Each row below holds a small network's activations on one input, seen along a few directions.
In each table, some parts of the input vary, and every possible input appears once, in random order.
Descriptions start from the smaller parts, as in this example, which fits no table here: one of 8 places around a ring, together with either a single point or one of 9 places around a ring or (one of 3 separate values, together with one of 4 places along a line).
Shared parts are said once, and a part with two or three values counts as separate values.

Other details of the inputs vary at random and push rows far along two fixed directions, the same in every table; ignore that.

A family of inputs:
r1: [190 151 -346 -184 -104 -348 400 -232 -141 28 411 -478 -173 -33 265]
r2: [-221 -24 773 781 -143 360 -150 497 265 -212 -805 789 411 -210 -689]
r3: [-262 -411 -71 425 -227 -394 470 -34 332 -171 -244 94 -1 -438 22]
r4: [-115 -189 132 -7 -40 -55 -244 -121 152 140 -39 187 -22 21 -51]
r5: [-77 54 183 -213 249 319 -474 124 -25 181 86 -24 74 134 -130]
r6: [111 353 43 -138 335 688 -311 357 -420 -52 17 55 26 205 -35]
r7: [-96 139 194 -214 236 390 -469 219 -88 72 -14 38 109 158 -139]
r8: [165 319 108 -412 329 436 -498 80 -227 276 307 -205 39 277 -57]
r9: [-141 -241 -170 191 -219 -508 517 -155 195 -143 -69 -129 -80 -242 112]
r10: [147 99 -424 -436 223 271 -187 -89 -402 69 358 -188 -247 169 367]
r11: [-284 -528 -87 503 -452 -676 596 -194 362 -242 -372 314 -120 -377 31]
r12: [-235 -488 -8 426 -502 -745 477 -227 488 -174 -366 242 -45 -330 -7]
r13: [-164 -13 704 859 -145 435 -63 596 232 -330 -865 812 385 -250 -641]
r14: [173 211 -226 -705 258 -19 -284 -266 -169 358 648 -632 -141 284 231]
r15: [-13 123 183 280 194 631 -153 413 -164 -126 -279 323 121 -63 -170]
r16: [-102 -165 -52 -44 -215 -592 284 -272 306 60 85 -260 -18 -116 44]
r17: [-32 34 144 16 -74 -159 34 -21 146 43 -45 -41 83 -21 -118]
r18: [-98 -259 -231 196 -188 -436 512 -173 205 -90 1 -170 -86 -312 168]
r19: [-13 -335 -72 147 -338 -797 382 -516 399 152 92 -56 -60 -83 66]
r20: [202 120 -376 -395 -95 -509 308 -324 -1 111 467 -631 -159 49 316]
r21: [-243 -373 3 302 -337 -639 439 -104 463 -142 -240 -9 28 -330 -29]
r22: [113 226 223 -86 221 514 -492 154 -221 35 -109 323 117 348 -147]
r23: [97 209 119 229 143 567 -96 336 -218 -90 -119 189 103 -67 -130]
r24: [199 224 64 -82 178 465 -330 160 -255 -53 -73 246 55 316 -36]
r25: [251 437 178 -375 338 594 -579 151 -331 263 309 -167 88 284 -130]
r26: [258 210 -323 -327 169 184 -22 -101 -436 4 305 -125 -166 323 269]
r27: [-98 44 323 228 95 416 -230 383 39 -166 -410 325 196 -13 -266]
r28: [-71 7 -115 -109 129 143 -22 127 -149 -89 39 -71 -51 -12 87]
r29: [295 158 -412 -312 164 177 22 -165 -395 54 381 -198 -183 224 366]
r30: [65 -91 -457 -547 -181 -715 163 -600 56 233 544 -555 -282 107 432]
Description of these inputs: one of 5 places along a line, together with either one of 2 separate values or one of 4 places along a line.
Q: The inputs of r21 and r28 match in every part but the place on the line of 5. If r24 is changed in the same way as r21 into r28, which row does it become?
A: r26
Q: Which other rows agree with r17 in the place on the line of 5? List them by row number.
A: r2, r7, r16, r22, r30
Q: Change only the place on the line of 5 in r13. List by row number the other rows that result.
A: r1, r2, r23, r25
Q: Change only the place on the line of 4 in r15. List by row number the other rows that result.
A: r3, r18, r23

A family of inputs:
r31: [-161 -337 -79 149 -440 -936 522 -375 464 -54 -81 -116 -30 -190 62]
r32: [183 312 -111 -370 197 280 -233 110 -251 115 323 -380 -46 89 92]
r33: [355 327 -335 -446 203 6 93 -168 -268 167 579 -590 -87 188 281]
r34: [196 247 -310 -538 35 -179 1 -261 -216 214 588 -617 -207 90 283]
r35: [-44 -76 -96 -11 -25 53 -50 -18 -44 -2 -4 35 -89 -93 73]
r36: [175 271 -231 -498 122 -1 -95 -70 -275 48 342 -393 -143 251 218]
r37: [-188 -388 -384 196 -327 -793 775 -307 267 -153 35 -211 -176 -334 287]
r38: [37 103 291 329 -3 249 -29 194 -11 -92 -290 351 134 18 -261]
r39: [-206 -82 430 372 -121 105 -132 212 190 -43 -382 394 167 -175 -386]
r40: [97 99 -231 -472 -4 -313 -39 -258 7 117 339 -436 -79 220 242]
r41: [81 130 216 162 11 201 -71 106 -84 -15 -148 251 92 91 -187]
r42: [-71 33 263 63 -50 77 -226 91 155 75 -120 103 138 -43 -197]
r43: [14 -262 -103 191 -449 -952 586 -498 466 59 70 -180 -25 -171 86]
r44: [-35 -41 237 -1 323 415 -378 100 21 163 -54 199 131 195 -173]
r45: [155 1 -528 -692 72 -272 -113 -387 -237 150 559 -428 -325 331 473]
r46: [-284 -374 82 64 40 -290 40 -99 361 48 -139 15 41 -47 -54]
r47: [-133 -220 -185 130 -132 -257 307 -66 99 -182 -135 40 -89 -148 153]
r48: [-83 74 231 80 8 201 -147 219 -45 -127 -269 261 93 64 -184]
r49: [-28 -287 21 291 -212 -281 149 -187 177 -32 -171 356 -46 -40 -25]
r50: [-168 -165 139 -94 164 52 -233 -39 194 232 75 -80 37 -24 -79]
r51: [-113 20 255 273 92 344 -69 396 51 -206 -375 261 200 -87 -233]
r52: [-160 8 277 280 107 342 -58 380 23 -205 -345 230 219 -93 -254]
r53: [46 142 86 211 306 721 -175 358 -329 -94 -162 343 62 84 -83]
r54: [134 195 134 -79 102 228 -249 24 -117 92 36 106 88 219 -100]
r55: [24 78 30 -117 -81 -105 -14 -62 -17 104 135 -161 -30 -27 -20]
r56: [-16 61 338 282 -7 208 -136 152 14 -42 -282 407 153 51 -308]
r57: [-19 -32 -80 24 -106 -250 239 27 113 -125 -67 -144 -10 -92 54]
r58: [88 157 -59 -165 13 30 -24 8 -59 80 192 -256 -42 -37 42]
r59: [111 68 87 50 168 496 -321 115 -224 -10 -142 396 35 200 -32]
r60: [-44 31 -8 -57 172 457 -304 216 -215 -141 -190 278 -5 130 19]
r61: [108 281 28 -215 229 405 -271 212 -191 81 181 -215 58 41 -25]
r62: [97 206 -220 -370 267 443 -296 76 -389 78 298 -187 -147 107 208]
r63: [121 283 -102 -377 258 291 -207 91 -269 143 405 -449 -4 64 73]
r64: [-12 88 10 -198 30 -38 -121 -6 -67 -8 35 -58 -6 149 -4]
r65: [9 -198 -187 219 -270 -725 708 -347 290 -4 171 -360 -5 -266 105]
r66: [-302 -467 194 572 -378 -334 228 -29 405 -138 -482 484 48 -408 -172]
r67: [-266 -481 191 503 -383 -399 163 -77 410 -83 -399 482 -13 -309 -177]
r68: [-61 1 -163 -14 69 131 69 73 -153 -6 122 -89 -109 -151 118]
r69: [-59 -69 -3 135 -165 -248 265 25 171 -135 -145 -26 18 -127 -18]
r70: [-74 40 274 66 -29 138 -253 112 79 75 -120 155 123 -20 -218]
r71: [181 152 -20 48 34 66 84 43 -64 -5 36 -84 33 38 6]
r72: [30 -41 -268 -330 67 -16 -131 -132 -152 -16 127 -59 -147 178 262]
r73: [156 52 -125 38 -133 -293 333 -183 65 24 141 -199 -42 -38 83]
r74: [25 65 149 288 196 634 -193 310 -213 -133 -300 459 90 51 -134]
r75: [107 -6 -135 27 30 108 8 -81 -133 -15 12 111 -58 70 105]
Q: What do these inputs look like to the network?
A: one of 3 separate values, together with either a single point or one of 5 places along a line or one of 9 places along a line
Q: The inputs of r58 and r69 match in every part but the choice among 3 separate values. If r62 is changed in the same way as r58 into r69, which row does it become?
A: r47
Q: Change only the choice among 3 separate values in r44. List by row number the other rows that result.
A: r46, r50
Q: Change only the place on the line of 9 in r55. List by row number the other rows that result.
A: r32, r34, r39, r42, r58, r61, r63, r70

A family of inputs:
r76: [-307 -436 127 738 -403 -567 696 -18 490 -257 -468 240 76 -497 -156]
r77: [89 366 79 -227 478 901 -492 462 -442 -31 49 -14 81 196 -78]
r78: [83 165 96 -162 61 79 -156 -18 -9 113 95 -102 72 145 -52]
r79: [-193 -341 114 492 -330 -511 454 -72 469 -94 -269 110 82 -383 -120]
r80: [421 425 -629 -871 279 -43 56 -308 -500 234 890 -890 -312 349 553]
r81: [-255 -228 537 511 -254 -185 10 126 450 -52 -485 414 241 -231 -449]
r82: [40 -18 64 78 -191 -339 175 -172 189 39 -9 -23 77 -2 -64]
r83: [-218 -526 -517 -343 -239 -848 231 -546 222 -58 117 -134 -333 75 490]
r84: [84 168 -64 -403 437 799 -723 131 -453 169 191 127 -101 343 94]
r85: [31 160 362 1 77 276 -382 155 18 84 -132 171 159 150 -290]
r86: [-160 2 176 314 67 398 9 454 -46 -255 -352 259 119 -226 -182]
r87: [-323 -111 765 721 -11 526 -321 544 287 -196 -833 837 408 -185 -639]
r88: [-229 -337 -48 -25 -104 -364 29 -206 261 133 17 18 -127 -139 67]
r89: [57 39 -84 257 -148 -43 319 91 -90 -223 -172 151 -25 -115 31]
r90: [22 93 379 114 -84 40 -185 97 120 36 -196 235 158 106 -307]
r91: [194 -24 -445 -315 -153 -646 414 -477 83 159 519 -633 -194 -19 370]
r92: [-19 -317 -207 79 -151 -286 173 -306 71 27 -5 154 -160 -42 181]
r93: [216 84 -449 -210 -125 -525 500 -362 -83 35 424 -500 -207 45 354]
r94: [-36 -252 -261 -4 -246 -724 508 -339 329 65 242 -459 -79 -290 176]
r95: [142 108 -12 41 -19 2 44 -5 -57 2 44 7 45 69 -10]
r96: [-183 -114 344 200 -99 -170 -68 46 301 61 -193 80 149 -153 -307]
r97: [108 423 72 -534 469 665 -651 203 -357 212 295 -253 67 324 -16]
r98: [91 161 -291 -214 70 85 115 40 -253 -69 234 -308 -126 -27 251]
r99: [223 397 -120 -241 310 705 -274 306 -514 -85 90 -43 -55 208 97]
r100: [122 112 14 2 308 775 -481 173 -485 -49 -93 556 -15 301 6]
Q: What do these inputs look like to the network?
A: either a single point or (one of 4 places along a line, together with either a single point or one of 5 places along a line)
Q: Change only the place on the line of 4 in r98. List by row number the other rows that result.
A: r86, r89, r99
Q: Start at r85 and move only the place on the line of 5, one step at a time. The first step leads to r78. Which rows follow, in order?
A: r91, r80, r99
